Each row below is a small network's average activation on inputs in which a field has the value named, seen along a few directions.
Related values have similar rows: they may be neighbours, one step apart, or belong to one group.
In the rows, zero is written as 500.
Strong random noise was added to every row along 10 fixed directions; ignore it. To show where, here is one row again and again, with new noise each time:
[484 604 427 361 773 618 527 509 337 360 427 542 806 470 432 545 393 580
 213 599 631 602]
[438 509 555 614 385 587 437 553 589 524 504 626 423 490 492 511 387 612
 430 498 514 417]
[516 412 822 542 515 458 205 609 570 558 655 481 507 558 407 496 440 617
 384 618 558 376]
[507 490 524 612 369 281 448 499 396 517 681 580 346 650 464 481 458 453
 506 621 583 303]
[483 528 361 389 432 438 511 486 361 410 505 491 603 519 505 660 435 516
 227 459 537 510]
[452 432 375 648 426 420 597 556 406 608 569 443 302 519 544 396 632 384
 549 457 595 467]
[517 445 548 479 570 397 448 496 506 567 585 463 537 557 603 421 584 444
 631 523 552 506]
[547 583 372 475 406 558 609 429 460 366 376 544 514 506 496 590 473 461
 441 447 461 590]
[380 464 574 475 654 615 488 599 772 555 534 597 478 430 458 230 565 430
 378 452 743 463]
[436 627 506 543 324 651 557 489 732 517 399 758 352 467 501 560 299 592
 525 450 412 465]
[428 585 364 478 512 656 719 563 533 517 357 587 420 407 526 456 521 370
 459 375 566 589]
[519 613 443 384 573 537 592 502 525 503 460 449 363 477 190 596 410 528
 209 570 491 617]


Field S:
s8: [582 431 431 422 361 342 477 378 603 404 501 443 596 557 666 467 618 423
 683 415 513 469]
s13: [537 492 623 510 595 445 412 465 409 459 535 520 635 528 508 495 504 515
 642 563 452 449]
s2: [284 471 394 403 457 381 493 602 633 881 654 529 314 440 597 605 346 673
 415 423 454 447]
s10: [468 460 611 393 437 500 406 532 557 417 562 549 532 507 444 577 466 393
 319 426 518 393]
s15: [498 421 467 587 408 391 389 470 346 401 596 458 546 543 499 483 524 588
 378 567 558 312]
s11: [524 482 488 517 412 411 499 447 446 492 516 467 469 508 504 552 544 465
 609 439 386 471]
s1: [445 517 330 389 619 445 520 390 510 470 551 532 677 531 542 500 410 627
 376 558 574 544]
s12: [480 534 453 467 445 467 613 620 297 469 478 435 407 447 430 558 576 343
 350 466 541 429]
s9: [575 606 457 322 528 386 622 417 502 411 500 518 405 530 287 489 497 349
 395 556 518 444]
s5: [475 490 541 543 534 495 383 486 494 510 571 541 586 538 490 558 341 706
 431 615 487 459]
s7: [463 553 296 562 483 415 627 516 276 605 504 422 439 498 507 580 426 592
 515 582 483 507]
s4: [602 568 460 531 725 591 586 362 467 469 461 448 476 522 314 483 487 528
 660 668 362 663]
s3: [331 346 312 473 440 489 422 541 602 476 557 438 743 410 701 369 571 643
 217 338 687 421]
s14: [495 502 555 447 445 571 484 501 578 597 426 494 482 451 607 668 446 519
 649 394 273 587]
s6: [338 481 404 439 595 598 612 545 701 680 468 517 445 326 570 408 561 486
 558 311 472 565]
S is arranged as 5 separate groups.
List the group mates of s13, in the order listed.
Answer: s11, s6
List the group mates of s9, in the order listed.
Answer: s15, s12
List the group mates of s10, in the order listed.
Answer: s4, s14
List the group mates of s1, in the order listed.
Answer: s2, s5

Field K:
k1: [520 420 391 475 348 354 403 457 339 320 572 492 714 611 655 581 488 471
 296 480 627 416]
k11: [419 402 564 362 521 475 357 419 718 441 579 609 736 508 752 413 565 445
 587 366 539 411]
k4: [476 514 382 472 501 307 424 404 341 329 676 570 616 590 324 573 391 553
 199 618 579 327]
k15: [619 490 497 520 361 325 495 444 445 408 519 393 397 565 436 446 627 418
 549 548 489 417]
k13: [607 400 635 567 407 538 378 555 511 335 483 421 535 533 457 447 649 419
 370 444 620 544]
k7: [404 382 507 401 368 343 321 481 539 630 679 436 494 494 591 670 472 588
 386 374 398 411]
k14: [598 573 459 639 415 648 602 540 347 449 352 444 405 502 395 647 459 520
 465 525 421 666]
k3: [369 461 359 535 515 414 537 470 743 746 628 377 237 429 330 383 530 704
 453 524 447 498]
k6: [353 391 399 597 296 553 413 482 627 665 536 471 373 399 524 646 415 749
 380 316 322 504]
k5: [394 570 359 608 276 531 485 473 598 493 497 654 470 472 483 594 234 822
 344 520 453 354]
k10: [513 582 552 500 375 598 550 634 388 401 396 623 437 506 459 604 422 364
 247 439 594 469]
k2: [564 461 687 334 640 484 513 698 319 605 445 308 592 449 608 514 654 299
 561 454 574 542]
k8: [425 345 690 441 583 358 391 630 599 805 724 356 323 491 513 460 616 375
 625 460 476 431]
k9: [468 524 456 505 391 715 611 526 687 566 319 562 391 419 627 529 465 479
 580 327 405 665]
k12: [557 551 309 574  90 369 607 434 295 358 441 479 325 537 449 748 436 485
 429 435 356 369]
K is arranged as 3 separate groups.
List the group mates of k8, in the order listed.
Answer: k11, k4, k7, k6
List the group mates of k14, in the order listed.
Answer: k1, k13, k10, k9
